Each row below holds a small network's activations on one input, seen along a few directions.
In each table, some parts of the input vary, and every possible input appears once, in random order.
Descriptions start from the smaller parts, as in this example, which fits no table here: one of 3 separate values, together with either a single point or one of 11 places along a line or (one of 5 places around a ring, together with one of 6 places along a line).
Shared parts are said once, and a part with two or three values counts as separate values.
In the rows, zero is written as 128.

Other details of the inputs shift rows strongly along two fixed directions, in all tables alike. That doesn't count.

Rows:
r1: [118 118 132 170 155 122 146 177 152  99 152 138]
r2: [110 132 136 152 126 124 128 155 137 117 161 135]
r3: [109 145 103 136 148 118 158 147 144 119 173 131]
r4: [154 130 103 127 154 104 163 138 143 118 147 123]
r5: [ 85 124 119  66  75 162 113  60  92 176  89 129]
r6: [ 97 124 112 140 109 146 162 152 133 118 178 137]
r7: [239 107 136 132 157 108 131 127 130 104 107  82]
r8: [117 136 146  96  93 141  80  60  97 177  85 136]
r9: [113 127 103 128 124 137 158 161 135 127 163 138]
r10: [ 73 137 148  85  84 153  87  60  90 171  70 146]
r11: [112 131 138 155 123 126 139 160 137 102 156 136]
r12: [ 77 137 136 149 113 136 116 145 124 129 163 154]
r13: [ 72 134 136 157 129 142 135 154 138 108 144 145]
r14: [204 118 137 130 139 120 120 103 127 121  90  96]
r15: [146 112 133 143 147 117 132 149 144 109 124 125]
r16: [114 144 131 152 147 130 131 167 140 116 157 136]
r17: [114 141 133  93  98 138  85  72 102 172  63 144]
r18: [ 90 137 112 145 129 120 154 134 140 124 184 143]
r19: [222 117 130 108 150 103 120 121 128 127  83  93]
r20: [ 71 116 111 125 109 146 152 147 128 136 162 150]
r21: [ 76 145 134 142 121 134 125 155 129 131 144 166]
r22: [ 83 140 128 145 125 129 128 169 130 120 153 161]
r23: [109 143 127 144 139 130 124 164 132 118 155 137]
r24: [225 115 103  99 152 125 142 118 130 135 116  74]
r25: [225 117 127 118 155 106 121 121 136 121  83  96]
r26: [ 64 135 137 144 117 141 128 145 135 112 139 150]
r27: [112 144 126 153 143 128 129 166 147 109 154 135]
r28: [ 85 124 140 151 134 130 134 160 135 119 149 155]
r29: [112 137 141 101  90 143  77  56 100 176  78 135]
r30: [ 71 144 121  68  65 141 104  23  86 186  86 151]
r31: [228 112 135 128 152 109 115 108 137 121 100  85]
r32: [ 86 123 136 147 129 124 136 166 138 113 150 149]
r33: [238 110 141 136 160 110 135 124 135 106 106  85]
r34: [120 118 140  93 106 132  94  85 100 160  78 135]
r35: [193 105 112 103 155 100 150  96 131 132 107  98]
r36: [109 144 128 145 139 125 130 169 140 114 156 133]
r37: [ 69 157 134  83  80 155  67  53  91 190  67 151]
r38: [ 90 136 136 159 116 134 133 151 140 105 153 149]
r39: [ 94 125 111 140 113 145 151 150 134 131 185 137]
r40: [220 107 111 115 173  99 166 113 141 105 118  74]
r41: [117 122 135 159 149 127 148 179 141  90 160 127]
r42: [210 108 138 113 152 112 128 117 129 112  87  79]
Description of these inputs: one of 6 places around a ring, together with either one of 2 separate values or one of 5 places around a ring.
Changing only the place on the ring of 6 turns r40 into r3. The same change can be made to r13. Which row results?
Answer: r37
Which other rows does r39 become when the place on the ring of 6 takes its other values? List them by row number.
Answer: r5, r6, r9, r20, r24
List by row number the other rows that have the place on the ring of 6 in common with r18.
Answer: r2, r8, r12, r29, r31, r39
Which other rows does r9 become when the choice among 2 separate values takes its other values? List them by row number.
Answer: r4

Rows:
r43: [ 41 141 142 126  74 160 108 110 109 144 129 162]
r44: [ 38 138 146 132  82 142 108 102 112 145 129 172]
r45: [ 64 155 113 131 112 139 136 145 128 136 163 157]
r46: [ 46 135 124 115  96 149 131 123 116 138 126 161]
r47: [ 59 143 139 142 118 125 114 141 129 129 128 170]
r48: [113 125 136 172 147 130 151 194 150  83 160 136]
r49: [129 131 122  96 108 135 117  66 111 159 106 118]
r50: [173 109 125 117 135 110 143  99 128 126 112 108]
r51: [171 122 117 104 143 119 135 121 129 128  96 106]
r52: [ 97 126 122 119 103 142 140 116 121 132 135 134]
r53: [184 135 135 121 142 106 106 102 124 139  97 115]
r54: [120 113 136 171 136 137 150 192 146  95 181 130]
r55: [106 108 123 139 126 139 157 165 135 111 161 132]
r56: [143 112 141 110 117 140 104 116 112 142  88 122]
r57: [165 132 112 121 152 118 143 144 139 120 127 114]
r58: [173 116 117 142 174  95 160 161 153  99 134 115]
r59: [201 124 109 140 158 114 157 151 147 104 156  93]
r60: [147 140 131 122 113 135 106 107 118 139 117 118]
r61: [ 59 148 136 134  85 155 110 118 116 141 143 158]
r62: [183 111 116 109 127 131 134 113 123 141 124 100]
r63: [181 122 138 131 134 113 118 101 128 128 111 112]
r64: [120 130 112 162 139 130 169 175 151  97 191 128]
r65: [128 138 121  90 122 115 110  81 113 161  87 138]
r66: [181 129 131 115 133 128 103 122 119 146 106 109]
r67: [ 61 137 136 130  84 159 105 126 113 151 147 158]
r68: [ 56 155 116 132 119 135 132 132 128 140 161 157]
r69: [167 113 145 107 113 136 110  91 112 132  79 105]
r70: [165 128 133  99 105 140  88  87 104 164  94 111]
r71: [144 139 137 115 131 113  99 102 121 145  89 135]
r72: [ 48 128 128 133 110 142 144 128 126 123 151 152]
r73: [108 138 115 105 112 139 119 121 115 159 133 139]
r74: [129 145 130 169 159 118 137 174 151 101 170 129]
r75: [109 121 114 146 150 127 158 195 148 107 167 138]
r76: [168 134 118  97 133 108 117  82 117 155  96 118]
r77: [149 136 119  84 131 122 109  77 114 159  82 116]
r78: [ 69 144 136 136 113 141 115 150 127 126 127 157]
r79: [ 83 126 123 138 136 130 149 145 136 114 145 141]
r80: [111 131 121 119 112 124 131  96 122 144 132 139]
r81: [172 134 132 142 165 112 123 146 143 112 122 110]
r82: [184 125 111 150 169 109 160 151 152 101 167  96]
r83: [133 142 136 109 109 134  91  75 110 156 101 120]
r84: [190  98 118 137 151 123 163 159 143 105 151  94]
r85: [173 116 136 112 136 127 107 130 122 137  89 111]
r86: [109 112 118 150 145 132 163 190 145 102 168 136]
r87: [ 78 158 131 140 110 141 112 142 125 135 145 155]
r88: [ 92 143 119 108 101 127 116  83 113 159 126 149]
r89: [191 102 121 138 157 117 168 154 146  89 138  92]
r90: [124 119 149 108 108 138 102  78 108 142  83 120]
r91: [ 90 123 124 144 138 117 154 151 139 110 147 151]
r92: [ 54 158 134 127 100 146 102 133 119 144 127 167]
r93: [164 116 144 112 121 130 108  80 115 138  88 102]
r94: [113 141 132 165 134 118 130 152 142 111 167 144]
r95: [169 113 144 124 140 112 116 108 124 124  84 118]
r96: [129 127 109 151 139 131 155 176 144 114 189 127]
r97: [148 110 131  92 114 119 123  68 110 145  80 118]
r98: [100 137 135 162 129 134 133 147 140 111 167 136]
r99: [144 107 145 111 109 143 108 110 110 139  96 117]
r100: [186 122 128 148 165 118 131 181 146 108 139 111]
r101: [161 127 140 106 137 121  99  94 119 141  71 110]
r102: [177 107 147 122 133 114 119  98 122 122  88 110]
r103: [104 125 139 172 154 126 146 180 150  88 159 136]
r104: [191 117 111 130 168 114 150 171 146 114 142 105]
r105: [182 107 120 144 162 113 166 142 148  97 149  92]
r106: [ 40 144 122 115 112 138 125 120 122 144 128 161]
Changing only one part turns r91 into r79. The same change can be made to r44. Which row results?
Answer: r93
Changing only one part turns r67 into r63. The same change can be made to r56. Which row results?
Answer: r95
What is each input in this table made of?
Answer: one of 2 separate values, together with one of 4 places along a line, together with one of 8 places around a ring
A walk changes only the place on the ring of 8. It starts at r76 and steps to r65. List the rest of the walk in order.
Answer: r58, r91, r97, r50, r80, r88
Which other rows does r100 become when the choice among 2 separate values takes its other values? List them by row number.
Answer: r104
Which other rows does r83 become when the place on the line of 4 takes its other values? List them by row number.
Answer: r60, r70, r94
Which other rows does r86 become when the choice among 2 separate values takes its other values? List them by row number.
Answer: r56
